A small network was shown many inputs. Here are its activations along a few directions, one row for each input.
Each table varies a few parts of the input and shows all the possible inputs, shuffled.
Descriptions start from the smaller parts, as in this example, which fits no table here: one of 4 places along a line, together with either a single point or one of 11 places along a line or (one of 2 separate values, together with one of 8 places around a ring).
Shared parts are said once, and a part with two or three values counts as separate values.
In the rows, 128 means zero.

Other details of the inputs shift rows strongly along two fixed directions, in all tables alike. That doesn't count.

Rows:
x1: [135 119 117 141 124 120 132 131 118 145 124 118 149 131 115]
x2: [153  90 121 169 125  99 133 141  98 185  95  97 156 120 112]
x3: [147 103 124 145 133 115 133 131 114 157 107 113 131 121 125]
x4: [144  97 116 150 124 115 141 138 108 162 108 108 136 122 125]
x5: [ 96 192 142 109 134 144 135 108 152  83 167 152  94 127 153]
x6: [100 195 133  97 134 149 148 107 153  73 183 150  99 135 153]
x7: [154  85 165 126 117  99 116 154 107 185 105 116 150 134 107]
x8: [102 191 142 102 140 145 147 105 150  74 171 153  95 129 152]
x9: [137 117 131 149 130 121 128 128 121 143 121 117 142 122 126]
x10: [129 145 137 144 133 114 151 120 115 140 137 117 121 122 138]
x11: [108 180 148 125 140 129 150 105 139 106 163 141 107 125 143]
x12: [120 112 105 102 119 153  94 131 144  98 116 144 126 139 118]
x13: [131 144 138 142 137 113 155 114 115 136 137 121 129 127 131]
x14: [133  85 141  74 107 147  63 163 143 121  97 151 129 144 109]
x15: [130 141 136 145 135 118 157 125 118 140 139 118 117 123 140]
x16: [120 115 114 111 121 152  89 134 149  99 114 145 124 128 122]
x17: [125 110 112 105 125 151  97 134 150 100 109 148 117 129 121]
x18: [161  79 163 124 121  99 121 158 106 183 102 116 144 132 110]
x19: [102 232 166 135 152 117 206  89 122 113 207 127  88 117 180]
x20: [123 114 109 104 120 152  97 138 146 101 111 139 113 127 128]
x21: [123 112 102 100 118 154 101 136 148  96 120 143 124 136 119]
x22: [131 141 136 143 135 119 157 124 117 141 139 115 116 123 139]
x23: [100 229 175 140 157 109 197  85 126 109 206 131 102 116 165]
x24: [119 141 124 116 128 140 124 127 140 105 133 138 108 125 139]
x25: [124 112 110 107 123 149  96 137 148 101 109 146 113 128 127]
x26: [124 109 110 103 124 150  98 134 150  98 108 148 119 129 122]
x27: [116 117 110 111 118 150  90 139 146 101 115 141 123 129 126]
x28: [151  95 122 146 130 111 139 131 111 155 103 111 142 125 113]
x29: [150  96 123 150 130 110 135 134 112 160 103 109 134 120 121]
x30: [121 140 119 115 127 139 132 124 138 104 143 139 120 133 131]
x31: [135 143 128 137 135 116 159 118 118 139 146 117 132 131 135]
x32: [134 144 141 145 138 115 151 115 118 139 136 121 122 121 134]
x33: [146 100 115 148 124 112 138 132 108 157 114 111 149 132 113]
x34: [133 114 117 144 123 122 136 135 114 149 116 118 132 126 130]
x35: [143 110 126 137 136 119 136 124 120 145 112 118 132 122 123]
x36: [128 146 140 144 135 112 154 115 118 137 138 122 131 127 128]
x37: [ 89 197 133 106 129 152 135 114 149  82 172 151 100 128 157]
x38: [146 101 127 155 127 111 131 130 113 161 105 114 141 123 114]
x39: [135 142 138 138 140 115 157 113 117 137 136 119 125 124 134]
x40: [125 173 152 160 140 102 186 106 108 147 176 108 140 124 144]
x41: [139 113 128 153 131 106 143 126 108 155 128 110 150 127 118]
x42: [124 112  99 102 117 152 101 140 149  97 120 146 128 140 121]
x43: [119 193 150 149 142 106 185 104 115 136 181 118 130 129 145]
x44: [122 113 111 106 124 152  92 132 148 101 108 147 120 132 120]
x45: [100 194 134  94 136 153 144 104 152  72 179 152  96 133 153]
x46: [115 116 112 108 121 154  90 132 151  96 116 144 133 131 123]
x47: [143 100 127 154 132 110 130 131 114 159 109 113 146 122 114]
x48: [154 107 180 142 128  82 143 145  94 194 127 106 151 127 118]
x49: [115 145 123 104 130 145 125 118 143  94 146 142 112 132 133]
x50: [128 110 113 108 123 152  97 134 149 100 109 147 115 128 123]
x51: [111 116 105 113 112 157  94 142 145 103 119 140 131 132 133]
x52: [136 142 143 143 142 112 159 114 119 141 139 119 120 118 133]
x53: [118 114  99 107 115 151  93 140 148  98 123 143 138 140 118]
x54: [126 145 141 150 135 115 146 120 120 139 142 117 132 121 141]
x55: [128 144 143 148 138 116 148 116 121 138 142 119 135 121 135]
x56: [132 142 185 117 126 106 136 136 116 154 151 124 137 129 134]
x57: [116 140 118 117 125 143 128 130 138 108 136 139 110 127 142]
x58: [124 109 110 101 124 152  97 132 150  98 108 145 119 128 120]
x59: [102 207 147 124 138 126 172 100 136 100 192 138 111 134 152]
x60: [121 116  98 102 115 154  97 137 146  98 119 145 131 143 119]
x61: [144 105 126 153 132 111 129 131 114 162 106 114 147 122 113]
x62: [115 119 111 112 116 154  89 138 147 101 117 138 128 130 130]
x63: [111 116 102 108 111 156  94 140 148 103 113 146 121 134 127]
x64: [146  98 123 149 131 110 135 129 111 158 103 114 143 123 114]
x65: [143 106 123 151 129 111 132 131 110 158 106 113 153 127 111]
x66: [122 144 132 149 130 117 152 125 115 142 144 118 129 122 141]
x67: [135 114 118 142 122 118 135 130 119 144 123 119 145 133 114]
x68: [114 135 123 126 122 145 116 133 137 113 133 130 126 130 137]
x69: [141 141 184 112 134 106 145 135 114 157 145 123 121 132 135]
x70: [114 122 108 112 117 155  92 142 146 107 113 141 123 134 125]
x71: [141 135 142 168 139  95 160 122 102 173 130 105 139 118 130]
x72: [147  99 121 150 130 116 138 136 110 164 106 106 134 124 125]
x73: [116 118 109 110 115 150  92 137 147 104 111 143 120 131 124]
x74: [141 109 121 135 132 120 136 124 117 144 120 116 136 129 121]
x75: [126 143 137 145 134 116 150 116 117 136 150 116 142 128 133]
x76: [ 98 183 139 106 133 150 130 109 150  76 167 149 114 131 148]
x77: [113 122 110 111 116 154  97 138 147 103 116 143 118 135 126]
x78: [127 144 136 146 133 118 154 123 115 142 138 117 120 126 139]
x79: [129 111 112 105 125 154  95 131 147 103 107 143 115 128 124]
x80: [146 106 127 155 130 112 129 132 112 161 106 113 145 121 115]
x81: [142 100 117 152 124 111 135 135 111 156 118 110 156 130 112]
x82: [142 105 124 151 131 110 131 130 113 160 106 114 150 122 113]
x83: [142 101 125 156 129 108 129 135 111 160 109 111 143 121 120]
x84: [127 144 136 143 134 112 153 114 117 138 145 120 133 130 127]
x85: [124 145 137 149 133 117 150 125 117 141 143 116 126 124 138]
x86: [127 144 140 144 137 111 153 114 121 139 137 123 129 123 129]
x87: [133 143 137 140 137 116 153 119 117 141 136 115 117 120 141]
x88: [154  90 123 148 134 113 132 131 112 163  98 111 140 121 115]
x89: [122  99  94 108 110 156  83 146 149 102 111 140 149 142 115]
x90: [117 118 105 104 119 153  89 134 146 100 117 144 133 138 115]
x91: [121 115 109 108 121 150  92 135 145 103 109 145 117 131 126]
x92: [128 110 113 106 123 153  96 133 148 100 109 144 115 127 122]
x93: [130 134 135 144 135 114 144 121 117 136 134 120 138 126 126]
x94: [130  89 141  75 105 147  57 163 146 123  98 152 136 141 107]
x95: [149  93 119 147 129 111 138 131 110 157 111 112 144 128 114]
x96: [137 101 155  83 115 134  91 156 136 130 113 141 123 137 117]
Each input here is: one of 8 places along a line, together with either a single point or one of 11 places along a line.
The inputs of x22 and x72 match in every part but the place on the line of 8. If x20 is changed in the same way as x22 into x72, which row does it become?
Answer: x87
The inputs of x64 and x26 match in every part but the place on the line of 8. If x33 is changed in the same way as x64 into x26, which row does it become?
Answer: x30
The inputs of x57 and x37 match in every part but the place on the line of 8. If x15 is changed in the same way as x57 into x37, which row does it become?
Answer: x70
Change only the place on the line of 11 in x85. List by row number the other rows that result.
Answer: x16, x23, x27, x41, x47, x53, x66, x81, x83, x93
A walk changes only the place on the line of 8. It starts at x79 and steps to x92. List the rest of the walk in order.
Answer: x50, x32, x38, x80, x16, x9
Change only the place on the line of 8 in x93. List by row number the other rows that result.
Answer: x8, x13, x28, x36, x39, x65, x76

Rows:
x97: [137 150 159 167 142  94 176 119 104 168 141 108 116 112 144]
x98: [115  86  97  66  96 173  44 161 164  80 103 162 147 155 101]
x99: [158  68 123 143 114 100 116 150 105 181 102 109 187 142  88]
x100: [154 140 156 151 154  91 189 103 104 156 145 109 122 117 131]
x101: [153  88 135 150 119  96 130 144 100 179 112 105 179 138 100]
x102: [102 100  17 131 114 190  77 124 166  55  96 147 141 135 115]
x103: [138 151 160 148 133  88 176 121 100 170 168 108 159 136 124]
x104: [134 101 126 131 117 132 100 147 127 143 104 124 139 126 122]
x105: [ 88 190 143  86 124 167 109 123 163  67 169 160  91 130 160]
x106: [136  60 107 119 104 140  65 160 131 141  78 130 159 136 100]
x107: [138 150 157 162 146  95 178 114 102 167 137 108 117 111 143]
x108: [ 94 189 150 102 135 151 123 116 154  81 164 151  92 123 160]
x109: [132 150 163 160 134  93 171 122  98 171 155 105 142 124 139]
x110: [133 153 165 157 135  90 170 119 100 169 159 105 152 129 127]
x111: [106 186 143  94 142 149 135 106 154  76 160 156  77 123 153]
x112: [123 163 161 141 132 104 163 120 110 149 168 115 141 132 134]
x113: [148  69 102 107 124 146  88 141 139 123  74 136 124 131 105]
x114: [ 83 194  62 145 135 166 153  87 156  52 170 139 113 127 153]
x115: [ 94 187 148 100 133 153 125 119 152  82 165 150  90 124 163]
x116: [169  44 104 143 122 115 105 152 109 174  59 109 139 122 101]
x117: [159  46 108 152 115 117 100 161 110 178  61 109 143 121 106]
x118: [116  85  91  77 109 180  48 154 166  80  78 162 105 131 120]
x119: [112 177 142  85 144 149 144 103 155  67 167 157  83 128 147]
x120: [150 144 153 153 151  95 188 106 102 163 139 107 114 118 138]
What do these inputs look like to the network?
Answer: one of 2 separate values, together with either a single point or one of 11 places along a line
The inputs of x117 and x97 match in every part but the choice among 2 separate values. If x109 is changed in the same way as x117 into x97, which row does it become?
Answer: x106
Change only the choice among 2 separate values in x103. List by row number the other rows that result.
Answer: x99
